These are the activations of a small neural network, seen along a few directions. Each row is one input.
Each table varies a few parts of the input and shows all the possible inputs, shuffled.
Descriptions start from the smaller parts, as in this example, which fits no table here: one of 3 separate values, together with either a single point or one of 11 places along a line or (one of 4 places along a line, together with one of 5 places around a ring).
Shared parts are said once, and a part with two or three values counts as separate values.
(in the rows, 128 means zero)

Other details of the inputs vary at random and push rows far along three fixed directions, the same in every table; ignore that.

A family of inputs:
r1: [166 135 139 125 125 159 149 110 138 126 115 130]
r2: [ 78 119 127 120  90  98  92 159 121 122 139 123]
r3: [131 101  98 138 186  78 110 126 132 135 147 129]
r4: [160 164 163 129 105 159 144 110 134 126 124 135]
r5: [ 77 116 125 123  91  99  96 160 118 122 140 120]
r6: [ 75 116 120 118  93  99 102 158 130 120 126 114]
r7: [125 182 173 145 131 142 145  98 174 132 116 113]
r8: [185 109 121 111 107 159 139 127 100 122 127 148]
r9: [184 117 116 104 111 160 133 125  97 120 121 137]
r10: [112  77  72 134 171  68 102 142 120 120 150 127]
r11: [115 198 200 144 107 145 141  95 178 141 126 118]
r12: [180 106 120 120 110 157 147 127  96 113 120 146]
r13: [127 110 125 114 106 131 118 151 110 126 120 126]
r14: [ 78 120 125 111  93  98  94 162 124 127 130 115]
r15: [124 108 121 121 101 127 124 147 108 123 134 130]
r16: [ 76 122 125 118  96  99  98 168 119 124 129 113]
r17: [166 139 139 131 120 155 147 101 132 119 126 135]
r18: [180 114 109 110 110 160 140 123 102 111 118 135]
r19: [180 108 114 109 111 162 146 129 101 119 118 135]
r20: [167 142 142 128 128 155 151 113 127 125 114 128]
r21: [ 65 134 146 114  75 108  97 168 135 129 124 114]
r22: [116 109  66 152 240  84 117 106 139 153 145 136]
r23: [124 110 122 118 106 129 123 150 110 119 117 126]
r24: [ 74 113 123 125  90  97 104 158 123 120 137 120]
r25: [124 106 119 122  99 126 123 143 119 117 129 135]
r26: [124 175 175 142 129 145 147  99 179 137 117 113]
r27: [126 114 121 118 107 127 123 152 104 122 120 124]
r28: [168 123 139 119  89 169 149 129 104 122 123 140]
r29: [125 180 175 150 124 143 144  91 173 129 127 119]
r30: [155 100 104 141 196 102 127 110 135 139 145 130]
r31: [ 74 110 127 122  97 104 102 166 125 124 123 115]
r32: [ 74 114 123 127  91 100 100 158 121 118 138 119]
r33: [166 137 142 127 128 156 149 111 133 122 110 131]
r34: [ 75 114 122 124  89  96 103 154 128 117 134 123]
r35: [165 141 138 125 126 159 147 107 129 125 120 124]
r36: [ 79 149 142 166 229  61 112 103 199 159 143  95]
r37: [ 77 119 123 121  98 102 102 168 117 124 129 111]
r38: [148  87  64 116 196 113 128 120  94 133 139 159]
r39: [183 110 123 116 111 157 144 129  93 118 122 147]
r40: [ 75 116 126 121  90  95  99 160 120 124 139 121]
r41: [132 114  82 135 212 116 130 116 128 141 142 143]
r42: [126 112 122 125 101 123 125 147 107 115 127 135]
r43: [130 111  86 133 210 110 135 106 121 141 140 147]
r44: [139 106  77 120 179 128 125 130 108 133 137 152]
r45: [165 135 142 131 122 155 153 108 131 126 127 134]
r46: [124 108 121 115 105 132 123 152 110 127 124 123]
r47: [136  72  74 140 203  76 116 125 130 134 154 127]
r48: [123 173 185 153 131 145 148 100 168 141 125 118]
r49: [125 183 175 146 133 144 147 101 170 136 119 110]
r50: [168 140 143 121 128 158 147 114 130 134 121 127]
r51: [124 113 114 115 103 129 117 141 116 115 123 124]
r52: [129 111  77 138 211 115 132 113 136 132 139 145]
r53: [185 110 122 106 112 162 137 131  99 123 114 141]
r54: [166 140 142 130 122 154 151 105 125 129 130 131]
r55: [184 116 119 110 113 158 142 133  93 120 115 138]
r56: [114 127 142 119  89 138 125 153 112 123 114 122]
r57: [185 117 117 111 108 156 135 122  95 116 130 145]
r58: [130 113  74 146 206 113 131 108 128 141 134 143]
r59: [126 109  84 136 210 109 138 106 125 136 139 147]
r60: [ 63 135 144 124  77 105 104 165 135 118 116 115]
r61: [179 106 115 110 111 163 146 130 102 120 117 136]
r62: [ 75 117 123 128  91  97 104 163 120 117 135 121]
r63: [166 143 137 126 126 159 147 108 129 124 121 124]
r64: [169 143 147 132 126 150 148 111 124 127 124 137]
r65: [130 113  72 145 205 111 129 106 132 137 132 145]
r66: [130 113 128 118 101 125 117 147 108 121 127 138]
r67: [185 119 115 104 111 160 134 126  97 119 121 137]
r68: [131 114  76 146 207 113 131 109 124 145 136 141]
r69: [ 75 111 129 123  91 100 100 166 123 127 137 123]
r70: [127 108  82 135 207 108 136 105 128 132 136 149]
r71: [124 179 175 142 130 144 147  96 172 139 120 109]
r72: [ 76 113 128 122  91  99 101 165 122 126 138 122]
r73: [127 111 122 112 104 131 119 151 112 127 124 125]
r74: [126 182 178 139 132 142 142  98 170 144 122 110]
r75: [179 111 116 117 109 160 143 123  92 117 130 139]
r76: [179 109 117 109 112 163 146 131  97 123 120 133]
r77: [112 192 204 155 113 151 151 101 172 139 119 117]
r78: [130 121 120 110 103 126 114 150 109 122 124 127]
r79: [179 113 115 118 109 159 143 124  92 116 131 139]
r80: [152 109  96 136 196 106 127 110 132 137 143 115]
r81: [ 61 128 148 123  80 112 103 170 128 128 120 110]
r82: [130 119 123 111 104 125 115 151 108 123 119 130]
r83: [ 70 169 156 164 206  72 110  97 206 158 146  89]
r84: [158 154 169 129 106 162 144 111 137 130 120 137]
r85: [ 68 165 153 175 201  69 116  93 206 150 153  96]
r86: [124 174 178 149 125 142 149  95 178 134 125 122]
r87: [135 118  78 140 205 111 123 108 126 147 135 146]
r88: [112 189 203 154 110 153 150  99 179 137 118 118]
r89: [ 80 118 131 116  96 101  96 168 122 126 122 120]
r90: [155 158 165 137 107 161 154 112 129 127 119 132]
r91: [125 108 122 124 101 124 124 144 114 113 123 137]
r92: [125 178 179 153 127 138 148  96 173 131 120 124]
r93: [ 73 111 126 122  96 103 101 163 131 121 121 117]
r94: [125 113 117 115 106 131 119 146 105 122 127 120]
r95: [132  98  78 123 181 122 136 123  98 131 136 152]
r96: [179 103 118 119 108 158 145 124 103 112 120 148]
r97: [ 66 133 148 115  75 110  97 168 135 130 123 115]
r98: [126 114 119 123 102 125 123 147 103 118 134 130]
r99: [ 66 132 148 120  70 106  98 164 132 126 133 122]
r100: [114 197 196 143 113 153 149  98 175 143 117 105]
r101: [121 128  98 139 194 126 136 117 133 139 138 139]
r102: [182 118 114 108 112 161 138 127  95 119 122 134]
r103: [127 184 180 149 130 139 144  99 166 138 129 119]
r104: [168 144 142 129 123 154 144 106 125 126 131 132]
r105: [ 90 149 116 156 214 106 132 105 171 146 141 128]
Each input here is: one of 5 places along a line, together with either one of 3 separate values or (one of 2 separate values, together with one of 9 places around a ring).
- The inputs of r90 and r64 match in every part but the place on the line of 5. If r101 is changed in the same way as r90 into r64, which row does it become? => r41
- The inputs of r5 and r32 match in every part but the place on the line of 5. If r102 is changed in the same way as r5 into r32, which row does it become? => r63
- The inputs of r46 and r73 match in every part but the place on the line of 5. If r54 is changed in the same way as r46 into r73, which row does it become? => r40
- Change only the choice among 2 separate values in r74. List by row number the other rows that result. => r40
- Start at r81 and move only the place on the ring of 9, one step at a time. The first step leads to r46. Which rows follow, in order? => r76, r100, r94, r80, r37, r27, r56
- Change only the choice among 3 separate values in r52. List by row number the other rows that result. => r65, r70
- Change only the place on the ring of 9 in r2. List by row number the other rows that result. => r3, r4, r8, r11, r57, r66, r84, r99
- Change only the choice among 3 separate values in r105. List by row number the other rows that result. => r58, r59

A family of inputs:
r106: [187 111 124 117 116 151 142 124 111 117 121 130]
r107: [ 85 180 169 140 115 134 129 122 156 138 122 116]
r108: [ 84 142 135 127 108 122 115 146 128 129 124 121]
r109: [139 134 137 149 187  99 129  98 165 144 146 111]
r110: [ 85 180 172 139 114 137 129 124 157 142 123 122]
r111: [121 148 127 146 197 107 132  95 171 145 135 117]
r112: [124 155 155 123  91 166 141 130 123 129 113 140]
r113: [186 111 126 116 114 152 142 122 111 118 123 129]
r114: [ 56 154 147 147 125 103 116 134 157 134 133 121]
r115: [131 143 133 137 137 142 143 113 135 129 125 136]
r116: [ 67  95  92 126 141  81  96 161 113 128 141 134]
r117: [126 151 171 127  83 143 131 131 141 123 120 115]
r118: [111 105 100 117 102 127 118 153 101 115 125 136]
r119: [166 139 152 129 119 148 142 110 136 127 127 123]
r120: [ 88 113 105 118 123 102 104 152 121 125 131 126]
r121: [103 140 139 125 103 140 125 141 122 130 122 137]
r122: [143 156 173 125  77 157 138 123 134 123 121 123]
r123: [123 155 155 123  91 167 141 131 125 128 111 138]
r124: [108 104 103 115 110 126 118 155  95 120 126 144]
r125: [179 107 120 120 126 140 136 122 114 121 129 128]
r126: [109 118 135 124  99 110 110 150 129 121 128 115]
r127: [134 147 136 130 139 146 139 119 134 136 121 131]
r128: [124 115 110 112  93 139 120 146 101 116 124 140]
r129: [180 115 123 131 161 126 137 107 130 129 137 126]
r130: [101 159 150 146 160 126 134 111 166 144 124 121]
r131: [158 129 138 130 131 130 132 118 133 127 131 124]
r132: [125  84 102 112 105 107 108 160 102 117 133 120]
r133: [137 132 135 150 189  95 129 101 169 142 135 109]
r134: [ 66  95  93 125 138  85  99 163 117 126 134 128]
r135: [ 91  78  76 116 129  96 104 168  97 119 133 138]
r136: [185 107  90 120 168 143 141 113  96 128 132 145]
r137: [164 116 122 136 169 116 134 107 139 134 140 119]
r138: [ 86 111 105 122 127 104 105 158 115 131 132 129]
r139: [ 94  81  72 119 128  90  98 163  94 118 143 138]
r140: [141 133 127 114  89 158 132 132 106 118 120 143]
r141: [187 111 126 116 115 151 143 123 110 117 122 129]
r142: [159 122 109 135 174 135 145 105 124 134 134 147]
r143: [ 39 128 122 145 149  73  99 148 153 138 141 120]
r144: [105 164 147 145 160 123 133 109 161 142 126 114]
r145: [108 161 157 125  96 156 136 134 135 131 112 127]
r146: [138 109 127 112  86 132 121 148 102 119 130 128]
r147: [178 103 115 118 127 135 134 126 106 121 126 133]
r148: [108 159 153 132  91 152 136 126 135 124 118 131]
r149: [165 118 123 136 168 114 132 107 137 134 136 125]
r150: [151 120 138 113  82 148 131 139 106 119 124 128]
r151: [201  97 105 122 158 137 143 110 112 125 134 130]
r152: [186 110  93 117 165 144 143 108 107 127 130 145]
r153: [146 145 135 134 131 157 152 110 131 126 120 139]
r154: [123 156 151 128  89 161 143 126 122 123 119 143]
r155: [175  92  75 127 177 127 137 113 102 124 138 146]
r156: [140 132 127 114  88 161 134 133 108 117 116 140]
r157: [118 112 113 113  99 142 126 150  96 117 119 144]
r158: [114 140 124 154 200 106 135 100 164 145 138 127]
r159: [119 140 119 150 198 104 129  96 169 143 137 118]
r160: [ 90  92 106 124 124  79  96 159 123 126 141 111]
r161: [142 151 168 124  77 153 135 129 132 121 118 123]
r162: [105 116 133 123 100 111 113 149 128 125 129 112]
r163: [101 176 190 143 101 128 130 118 171 135 118 107]
r164: [137 149 136 126 135 141 136 112 135 132 127 134]
r165: [140 133 137 149 187  98 128 100 167 141 143 109]
- What is each input in this table made of? => one of 4 places along a line, together with either one of 6 places along a line or one of 9 places around a ring
- The inputs of r146 and r160 match in every part but the place on the line of 4. If r116 is changed in the same way as r146 into r160, which row does it become? => r157
- The inputs of r133 and r147 match in every part but the place on the line of 4. If r106 is changed in the same way as r133 into r147, which row does it become? => r161
- Start at r140 and move only the place on the line of 4, one step at a time. The first step leads to r128. Which rows follow, in order? => r156, r159
